These are the activations of a small neural network, seen along a few directions. Each row is one input.
In each table, some parts of the input vary, and every possible input appears once, in random order.
Descriptions start from the smaller parts, as in this example, which fits no table here: one of 4 places along a line, together with either a single point or one of 9 places around a ring or (one of 3 separate values, together with one of 8 places around a ring).
Shared parts are said once, and a part with two or three values counts as separate values.
In the rows, zero is written as 128.

Other details of the inputs shift rows strongly along three fixed directions, in all tables alike. That doesn't count.
These rows show it; all are for the same input, with only those details redrawn:
[170 143 110 130 101 105 112 163 109  49 100 129  90 196]
[110 139 103  89 143  80 170 164 132 129  89 156 158 169]
[138 181 147 164 117 155 108 129 157  59 145  40  91  69]
[105 136 106  76 153  81 167 169 129 132  85 151 170 177]
[159 147 126 109 128 124  92 167 105  51 102  87 108 193]
[166 148  81 198  41  73 186 130 158  73 119 209  55 121]
[110 138 103  88 144  80 170 164 133 128  89 156 159 170]
[167 157  95 200  50  92 168 126 158  65 128 175  53 106]

Table:
x1: [135 179 145 156 122 153 112 131 157  66 143  45  97  74]
x2: [158 136 136 188  27 147 171  97 151 127 147 154  94 169]
x3: [ 87 142 181 149 119 130 181  90 181 195 151  65 189 103]
x4: [157 106 139 226 116 152  71  82 111  78 176  78  83  37]
x5: [176 104  89 110 138 126  72 164 100  81 123 152  55 172]
x6: [ 86 104 111  99 147 133 142 151  77 150 107 175 198 163]
x7: [ 87 131 139 148 102 155 180  84 190 218 164 151 144  91]
x8: [183 109 159 163  59 120 118 118 117  98 123 104 113 241]
x9: [ 73  84 126 123 191 146 112 103 124 190 165 131 170  26]
x10: [100  92 141 142 127 130 168  82 186 225 168 138 138  77]
x11: [ 97 172 144  59 186 185 102 177 112 100 113  47 162 156]
x12: [136  93 165 100 164 127 107 114 121 165 128  54 174 196]
x13: [ 64 165 115 102 180 166 155 144 174 171 143 125 142  45]
x14: [155 102 141 153 123 136  63 139  59  66 122 101 140 179]
x15: [ 85 138 155 145 115 179 160  81 193 204 169 109 149  72]
x16: [129 100  67  89 154  44 177 154 131 151  84 207 137 168]
x17: [157 149 129 108 135 126  87 169 100  54 103  81 113 196]
x18: [182 161 164  28 126  42 143 113  97 200  60 252 124 129]
x19: [ 99  96  89 122 114 108 167 144  81 152 104 230 175 170]
x20: [ 99 149  95  76 138 118 182 175 128 132  92 179 154 174]
x21: [130  93 138 173 150 180  48  98 101 107 183  88  95  40]
x22: [116 131 135  46 230 133  73 164 109 117 107  27 167 151]
x23: [ 66 112 106 158 141 149 150 103 133 184 155 193 153  36]
x24: [122  87  62  77 155  73 159 162 130 166 102 230 117 156]
x25: [ 67 164 116 107 170 164 157 140 179 162 141 126 138  42]
x26: [126 120 121 201 100 188  84  99 114  98 171 148  85  50]
x27: [194  85 111 229  30  78 177  74 158 134 145 192  59 153]
x28: [141 205 214  44 162 104 122  79 135 212 107 134 136   9]
x29: [154 101 141 152 124 136  64 139  59  66 122 101 142 180]
x30: [158  96 125 218 111 132  91  85 111  88 165 116  93  49]
x31: [104 143 192  66 155 203 101 132 122 148 130   7 199 202]
x32: [171  80 158 109 134 165  49 121 100 127 149  76 100 214]
Question: What do these inputs look like to the network?
Answer: one of 2 separate values, together with either a single point or (one of 3 separate values, together with one of 5 places around a ring)
Question: Changing only the choice among 2 separate values turns x8 into x3. The same change can be made to x31. Which row results?
Answer: x2
Question: Which other rows does x4 become when the choice among 2 separate values takes its other values? List them by row number.
Answer: x30
Question: Start at x5 and move only the place on the ring of 5, one step at a time. The first step leads to x22. Which rows follow, in order?
Answer: x17, x11, x13
Question: Which other rows does x25 become when the choice among 3 separate values takes its other values? List them by row number.
Answer: x15, x26
Question: Which other rows does x20 become when the place on the ring of 5 takes its other values? List them by row number.
Answer: x1, x16, x24, x25

Table:
x33: [ 98 131 109 140 130 104 178 112 160 168 133 163 140  71]
x34: [117 121 127  59 172 122 117 164 104 137 101 121 160 183]
x35: [140 125 122 182  82 116 157  90 151 142 149 174  95  77]
x36: [122 131 138 160 102 129 154  99 162 155 147 134 122  98]
x37: [168 104  87 142  90  91 135 139 107 104 109 206  88 190]
x38: [113 140 144 119 147 138 122 127 145 136 134  79 145 122]
x39: [118 159 132 151 111 132 161 116 157 129 137 116 123  81]
x40: [ 99 139 110 116 132  91 182 128 147 167 112 186 152 100]
x41: [116 154 135 144 116 133 163 117 163 132 141 108 124  74]
x42: [103 131 114 111 137  88 183 133 149 170 116 176 149  99]
x43: [104 121 141  83 184 132 109 146 112 144 116  96 176 141]
x44: [109 109 112 128 124 103 178 113 143 187 128 190 145 118]
x45: [140 133 133 195  80 147 140  98 147 110 161 118  94  82]
x46: [155 142 142 181  94 154  99 115 142  79 151  89  81 114]
x47: [104 140 113 133 121 105 179 121 161 157 130 165 130  71]
x48: [107 123 134  84 179 137 115 142 119 146 121  93 162 140]
x49: [154 109  98 150  95 105 132 133 114 104 115 190  98 161]
x50: [109 148 144  89 155 131 125 146 132 137 112  96 160 154]
x51: [144 146 139 162 111 150 119 114 140  96 147  77 103 101]
x52: [101 140 105 117 130 100 179 131 148 165 117 184 146 104]
x53: [125 137 141 127 147 142 105 122 129 117 137  85 128 101]
x54: [123 136 145 132 147 153  98 125 128 111 139  82 131  99]
x55: [139 129 147 168 113 160  91 109 123 100 157  90 104  93]
x56: [196 116 104 131  85 115  91 156  86  55 107 168  63 218]
x57: [113 141 136  82 171 141 110 150 113 131 114  98 153 147]
x58: [117 120 139 133 137 151 104 121 120 128 143 100 136 113]
x59: [100 111 113 142 110  98 184 116 153 180 131 184 152 127]
x60: [125 143 142 105 138 132 121 143 136 122 122  95 135 147]
x61: [109 109 135 103 160 146 109 136 109 146 131 108 157 148]
x62: [161 100  80 147  85  62 166 135 113 127 103 240  99 176]
x63: [170 132 153 175  99 158  83 102 122  89 154  90  78 102]
x64: [116 121 139 130 141 156 105 123 122 132 145  98 139 113]
x65: [172 108 113 136 111 132  88 148  91  77 116 144  90 197]
x66: [110 131 138 112 161 154 108 133 129 129 133  91 148 112]
x67: [132 129 148 133 135 162  98 113 128 128 146  90 123 108]
x68: [165 132 145 175  94 165  83 102 124  88 154  94  76 103]
x69: [124 137 140  93 154 132 109 143 119 118 119  99 139 134]
x70: [107  98 133  72 174 119 111 150  91 158 109 128 186 184]
x71: [116 128 125  62 169 118 112 161  97 132  92 130 167 186]
x72: [187 118 111 114 104 102  92 161  73  69  90 172  91 231]
x73: [123 130 135 122 138 140 126 133 126 121 125  99 145 140]
x74: [124 125 134 139 115 130 156 109 142 153 135 131 138 116]
Question: What do these inputs look like to the network?
Answer: one of 6 places along a line, together with either one of 2 separate values or one of 5 places along a line
Question: Changing only the place on the line of 6 turns x41 into x73. The same change can be made to x42. Which row results?
Answer: x43
Question: Which other rows does x41 become when the choice among 2 separate values takes its other values? List them by row number.
Answer: x60
Question: Which other rows does x48 become when the place on the line of 6 takes its other values? List them by row number.
Answer: x34, x44, x57, x61, x65
